Each row below holds a small network's activations on one input, seen along a few directions.
Each table varies a few parts of the input and shows all the possible inputs, shuffled.
A made-up example of a description, with smaller parts first: line(4) and (point or line(11) or (values(3) and ring(5))).
Shared parts are said once, and a part with two or three values counts as separate values.
In the rows, 100 means zero.

Other details of the inputs vary at random and push rows far along two fixed directions, the same in every table; ignore that.

A family of inputs:
x1: | 107 |  74 |  80 | 112 |  99 | 133 | 128 | 106 | 106 | 160 | 146 |  91 |
x2: | 106 |  54 |  92 | 136 | 117 | 100 | 106 |  90 | 102 | 114 | 128 | 120 |
x3: | 108 |  74 | 103 |  90 | 119 |  59 |  85 | 154 |  32 | 103 |  68 |  77 |
x4: |  71 | 173 | 140 |  84 |  47 |  93 | 119 |  68 | 154 |  59 |  72 | 104 |
x5: | 122 |  67 |  88 |  99 |  99 | 122 | 113 | 123 |  89 | 136 | 122 |  97 |
x6: | 107 |  63 |  84 | 107 | 129 | 124 |  87 | 113 | 104 | 127 | 124 |  91 |
x7: | 120 |  67 | 121 | 100 | 151 |  22 |  48 | 123 |  41 |  88 |  65 | 131 |
x8: | 103 |  69 |  89 | 132 | 115 | 136 |  92 |  94 | 114 | 123 | 164 | 111 |
x9: | 134 |  87 | 126 |  93 | 132 |  16 |  72 | 122 |  13 | 109 |  70 | 116 |
x10: | 123 |  73 | 100 | 119 |  91 | 113 | 104 | 109 |  80 | 126 | 139 | 116 |
x11: |  89 | 129 | 100 |  76 | 111 |  77 |  74 |  96 | 120 |  78 |  49 | 105 |
x12: |  68 | 194 |  95 |  57 |  78 | 123 | 103 |  59 | 151 |  45 |  54 |  81 |
x13: |  99 |  47 |  72 | 114 | 111 | 141 | 124 |  90 | 115 | 130 | 135 |  83 |
x14: | 102 | 116 | 146 |  60 | 102 |  36 |  94 | 120 |  84 |  77 |  24 |  88 |
x15: |  99 | 134 | 122 |  86 |  94 |  36 |  72 | 123 |  41 |  57 |  48 |  95 |
x16: |  81 | 195 | 108 |  81 |  45 | 109 | 104 |  80 | 134 |  44 |  76 | 104 |
x17: |  76 | 140 |  90 | 110 |  77 | 157 | 114 |  55 | 148 |  82 | 137 | 101 |
x18: |  75 | 123 |  73 | 107 |  78 | 147 | 128 |  63 | 179 |  96 | 103 |  95 |
x19: | 110 |  68 |  87 | 106 |  99 | 128 | 112 | 136 |  85 | 127 | 121 |  87 |
x20: | 101 |  54 |  84 | 131 | 105 | 129 | 119 |  77 | 107 | 116 | 154 | 104 |
Description of these inputs: values(2) and (point or line(4) or ring(5)).
- Changing only the values(2) part turns x3 into x15. The same change can be made to x19. Which row results? => x16
- Change only the ring(5) part in x7. List by row number the other rows that result. => x2, x8, x17, x20

A family of inputs:
x21: | 124 |  45 |  84 | 104 | 122 | 114 |  95 | 143 |  67 | 137 | 110 |  74 |
x22: | 113 |  92 | 106 |  66 | 121 |  59 |  94 | 131 |  50 | 116 |  50 |  87 |
x23: |  91 | 146 | 106 |  79 | 102 |  79 |  90 |  96 |  81 |  58 |  55 | 102 |
x24: |  83 | 141 | 101 | 125 |  65 | 135 | 113 |  64 | 160 | 102 | 157 | 125 |
x25: | 124 |  92 | 134 | 104 | 118 |  35 |  63 | 109 |  49 |  91 |  77 | 132 |
x26: | 100 | 147 | 107 |  90 |  99 |  56 |  85 |  77 |  86 |  58 |  83 | 112 |
x27: | 116 |  66 |  71 | 119 | 119 | 136 |  81 | 108 |  77 | 122 | 143 | 107 |
x28: |  92 | 121 |  78 | 113 | 101 | 132 |  98 |  82 | 111 | 106 | 141 | 103 |
x29: | 107 | 123 | 114 |  65 |  87 |  52 | 109 | 104 |  85 |  90 |  44 |  93 |
x30: | 121 |  51 |  96 | 135 | 113 |  93 |  92 |  98 |  63 | 121 | 137 | 114 |
x31: | 114 |  51 | 101 | 120 |  97 | 103 | 124 | 117 |  89 | 132 | 119 |  88 |
x32: | 121 |  67 |  74 | 111 | 136 | 109 |  73 | 121 |  63 | 120 | 142 | 102 |
x33: |  74 | 136 | 105 | 121 |  51 | 150 | 135 |  70 | 169 |  92 | 138 | 121 |
x34: |  89 | 159 | 128 |  64 |  61 |  74 | 112 |  91 | 135 |  89 |  55 | 104 |
x35: | 115 |   8 | 109 | 109 | 169 |  92 | 100 |  73 | 111 | 126 | 110 | 111 |
x36: |  69 | 124 |  77 |  81 | 132 |  84 |  77 |  66 | 174 |  61 |  30 | 101 |
x37: |  94 | 148 | 108 |  70 |  93 |  82 | 104 | 105 | 100 |  77 |  47 |  79 |
x38: | 114 |  60 | 131 |  96 | 119 |  28 |  80 | 131 |  27 |  83 |  60 |  94 |
x39: | 106 |  54 |  95 | 129 | 103 | 110 | 119 | 103 |  82 | 113 | 137 | 108 |
x40: |  93 |  62 | 124 | 127 |  82 | 113 | 114 | 114 | 112 | 123 | 137 | 103 |
x41: |  95 | 157 | 100 |  85 |  99 |  87 |  75 |  77 |  90 |  65 |  71 | 105 |
x42: |  98 |  55 |  86 | 110 | 107 | 131 |  96 | 130 |  85 | 119 | 129 |  78 |
x43: |  64 | 125 |  91 | 108 |  65 | 161 | 126 |  86 | 148 |  98 | 127 |  78 |
x44: |  79 | 142 |  66 | 101 |  70 | 177 | 121 |  79 | 157 |  84 | 133 |  92 |
x45: | 102 |  77 | 117 | 120 |  78 | 120 | 128 | 112 | 126 | 132 | 124 | 104 |
x46: | 102 | 151 |  92 |  46 |  93 |  88 |  97 | 112 | 100 |  85 |  44 |  82 |
- What is each input in this table made of? => values(2) or (line(4) and line(6))
- Change only the line(4) part in x46. List by row number the other rows that result. => x22, x29, x34
- List by row number the other inputs of the same sort as x35. => x36

A family of inputs:
x47: | 127 |  76 | 114 |  99 | 130 |  45 |  72 | 120 |  33 |  96 |  81 | 114 |
x48: | 102 |  72 |  87 | 111 |  94 | 145 | 120 | 112 | 107 | 138 | 143 |  86 |
x49: | 110 |  50 | 102 | 128 | 112 | 106 | 102 | 105 |  88 | 131 | 139 | 112 |
x50: | 103 |  63 |  91 | 119 |  93 | 129 | 116 | 126 |  96 | 135 | 136 |  91 |
x51: | 101 | 126 | 126 |  87 | 102 |  55 |  85 |  88 |  95 |  67 |  61 | 114 |
x52: |  83 | 151 | 100 | 100 |  72 | 115 | 109 |  69 | 139 |  81 | 105 | 109 |
x53: |  96 | 122 | 115 |  82 | 117 |  60 |  76 |  88 |  98 |  63 |  52 | 109 |
x54: |  93 | 134 | 111 |  78 |  84 |  75 | 100 | 107 |  91 |  71 |  57 |  88 |
x55: | 108 |  47 |  91 | 123 | 126 | 110 |  95 | 104 |  92 | 123 | 131 | 106 |
x56: | 114 |  55 |  96 | 114 | 137 |  83 |  80 | 113 |  65 | 114 | 109 | 106 |
x57: | 108 |  76 |  94 |  92 | 109 |  97 | 110 | 114 |  96 | 124 |  90 |  89 |
x58: |  82 | 149 |  82 |  95 |  82 | 129 | 102 |  67 | 142 |  74 | 104 | 104 |
x59: |  96 | 135 | 111 |  71 |  90 |  79 | 101 | 104 |  90 |  72 |  59 |  84 |
x60: |  76 | 143 |  82 | 101 |  52 | 171 | 132 |  84 | 169 | 110 | 135 |  88 |
- What is each input in this table made of? => point or ring(5) or (values(2) and line(4))
- Change only the values(2) part in x52. List by row number the other rows that result. => x56

A family of inputs:
x61: | 125 |  40 | 109 | 109 | 127 |  69 |  94 | 134 |  46 | 130 | 101 | 101 |
x62: | 123 |  43 | 116 | 116 | 122 |  72 |  94 | 131 |  46 | 126 | 111 | 104 |
x63: |  97 |  73 |  85 | 116 |  88 | 148 | 129 | 102 | 132 | 144 | 144 |  92 |
x64: |  90 | 108 |  80 |  98 |  87 | 142 | 115 |  95 | 130 | 108 | 116 |  87 |
x65: | 126 |  47 |  97 | 101 | 132 |  83 |  88 | 138 |  48 | 135 | 103 |  95 |
x66: |  91 | 112 | 106 | 115 |  69 | 121 | 117 |  93 | 121 | 103 | 125 | 105 |
x67: |  77 | 165 | 100 |  70 |  69 | 113 | 115 |  76 | 152 |  67 |  65 |  88 |
x68: |  88 | 146 |  93 |  88 |  73 | 116 | 110 |  87 | 125 |  84 |  96 |  95 |
x69: | 116 |  73 | 105 | 112 | 150 |  54 |  57 |  86 |  67 |  82 |  93 | 131 |
x70: |  81 | 179 | 106 |  81 |  61 | 107 | 106 |  75 | 129 |  60 |  82 |  98 |
x71: |  99 | 136 | 109 |  60 | 116 |  50 |  73 | 112 |  72 |  57 |  24 |  86 |
x72: |  96 |  85 |  89 | 131 |  76 | 149 | 119 | 101 | 113 | 125 | 162 | 103 |
x73: | 103 | 128 | 124 |  87 | 134 |  25 |  56 |  69 |  87 |  44 |  42 | 133 |
x74: |  89 |  64 |  81 | 118 |  95 | 152 | 127 | 102 | 135 | 133 | 138 |  84 |
- Changing only one part turns x66 into x72. The same change can be made to x63. Which row results? => x65
- What is each input in this table made of? => values(2) and (point or line(6))
- Change only the values(2) part in x70. List by row number the other rows that result. => x62
- Change only the values(2) part in x73. List by row number the other rows that result. => x69
